These are the activations of a small neural network, seen along a few directions. Each row is one input.
Each table varies a few parts of the input and shows all the possible inputs, shuffled.
Descriptions start from the smaller parts, as in this example, which fits no table here: one of 5 places around a ring, together with either a single point or one of 9 places around a ring or (one of 2 separate values, together with one of 6 places along a line).
Shared parts are said once, and a part with two or three values counts as separate values.

Other details of the inputs vary at random and push rows far along two fixed directions, the same in every table; ignore that.

Table:
x1: [ 28 -12  -8  20  -4  26  26   7  -5  37  12   4  14]
x2: [ -5 -34  15  11  -8   5  13  -7  -8   5   5 -12   7]
x3: [ -3 -16  24 -11  -2  -1  15 -18  -4  23  -1  -8  15]
x4: [  5 -22  21 -10  -4  -2   0  -9 -12  14  19  -3  20]
x5: [-20   6   1   2  42 -50  10   4 -33   3   2  71 -91]
x6: [ -3 -12  26  -9   1   2  17 -17 -12  16  -5   1  25]
x7: [ -7 -17  26  11   1   4  18 -11 -15  11  -4  -8  17]
x8: [ -2 -11  23 -14  -2   6  19 -22 -12  16   3 -11  12]
x9: [ 31  32 -34   8 -14  31 -12  39  27  -1 -11 -36  41]
x10: [  5  14 -16  -8 -21  22 -30   4  29 -35  -8 -49  33]
x11: [ -5  30  -8  -1 -12  14 -10   6  26 -30 -22 -59  34]
x12: [ 25 -12  -7  19  -9  27  17   8  -7  43  11   1  10]
x13: [ -1 -21  18  -7  -8   1   1 -18  -4  19  17  -3  17]
x14: [ 30  35 -30  16 -21  34  -7  28  26  -2 -15 -27  46]
x15: [-25  -3  -5  10  28 -37   4   2 -33  -6   3  82 -89]
x16: [ -5 -29  15   8 -13  12  10 -10 -18   3   7 -18   0]
x17: [-14  87 -54 -18   9 -25 -53  27  48 -66 -28  15 -10]
x18: [-20  72 -59  -4   3 -25 -51  39  51 -71 -38  -5 -36]
x19: [ 25  -8  -7  16  -8  34  21   5 -14  36  14  -2   7]
x20: [  3  24 -14 -13 -14   7 -21   2  39 -26  -7 -41  53]
x21: [ -1 -35  20   6  -8   3   6   3 -17   4   6 -15   5]
x22: [  3 -30  20   3  -8  14  -2 -11 -11   4  11   2  15]
x23: [ -5 -20  21  10   4  -1  23 -13  -7  12   0 -15  12]
x24: [ -8  70 -61 -13  10 -22 -54  29  57 -74 -27   6 -28]
x25: [-26   6  -1   6  39 -48  11  -6 -26   9   1  73 -96]
x26: [ -1 -17  21 -10   3  -3  22 -20  -4  18   0  -5  21]
x27: [  8 -36  19  -3  -7   6  -5  -4 -12   5  16  -8   9]
x28: [-16 -10  -8  -2  29 -38  -8  -8 -24   4  16  84 -97]
x29: [  0 -16  17  -9  -9   7   5 -22 -13  12  20  -6  15]
x30: [  3 -17  26 -15   2  -4  15  -9 -12  17   1  -8  18]
Each input here is: one of 5 separate values, together with either a single point or one of 5 places around a ring.
Q: Which other rows agree with x25 in the choice among 5 separate values? List them by row number.
A: x3, x12, x13, x18, x28
Q: Which other rows agree with x7 in the choice among 5 separate values? List them by row number.
A: x6, x14, x15, x17, x22

Table:
x31: [ -4 -60  56  -4  -9   3  17 -29 -34  17  11  -3  25]
x32: [ 20 -53  28  13 -19  30  21 -19 -36  56  38  21  25]
x33: [  7  22 -24  16 -21  26   2  16  22 -15 -17 -51  24]
x34: [  5  20 -19  24 -20  25   0  22  22 -20 -23 -36  38]
x35: [  8  49  -3 -14   1   6   9   5  31   2 -26 -25  62]
x36: [  2  50 -53  -9  12 -15 -28  16   7 -12   8  53 -67]
x37: [-16   5   4 -13 -12   1 -23   2  27 -37 -21 -39  44]
x38: [ -9  15   4 -15 -11   3 -22   0  19 -37  -5 -55  32]
x39: [ -4  12   9 -15  39 -33  41 -23 -33  49   7  61 -49]
x40: [ 12  33 -45   0  25 -30 -23  41  11 -17  -3  62 -52]
x41: [-11 -61  46  -2  -9  -1  21 -39 -13  29  23 -23  11]
x42: [ 12  23 -23  15 -19  38 -12   5  30 -19 -11 -23  42]
x43: [ 15 -54  24  18 -10  39  37 -37 -33  52  32   1   5]
x44: [ 16 -55  36  29  -3  19  31   5 -38  51  12   2  13]
x45: [ 16 -24  -9  -1  28 -24  15  10 -33  35  30  67 -74]
x46: [-27  36 -15  -8  25 -43 -29  10   0 -48 -10  41 -45]
x47: [  0  43 -39   8  25 -24 -14  39   3 -12 -15  32 -73]
x48: [-15   8   1 -22 -13   4 -20  -2  28 -32 -14 -54  30]
x49: [ -5  12   6 -22 -17   5 -22  -2  22 -37 -16 -52  29]
x50: [-21 -22  18   2  10 -28  -1 -20  -2  -3   3  23 -18]
Q: Changing only one part turns x32 into x36. The same change can be made to x50. Which row results?
A: x41
Q: What is each input in this table made of?
A: one of 2 separate values, together with either a single point or one of 4 places along a line or one of 5 places around a ring
Q: Start at x47 and move only the place on the ring of 5, one step at a time. The first step leads to x33. Which rows follow, in order?
A: x43, x36, x45
Q: Change only the choice among 2 separate values in x42. List by row number the other rows that result.
A: x43
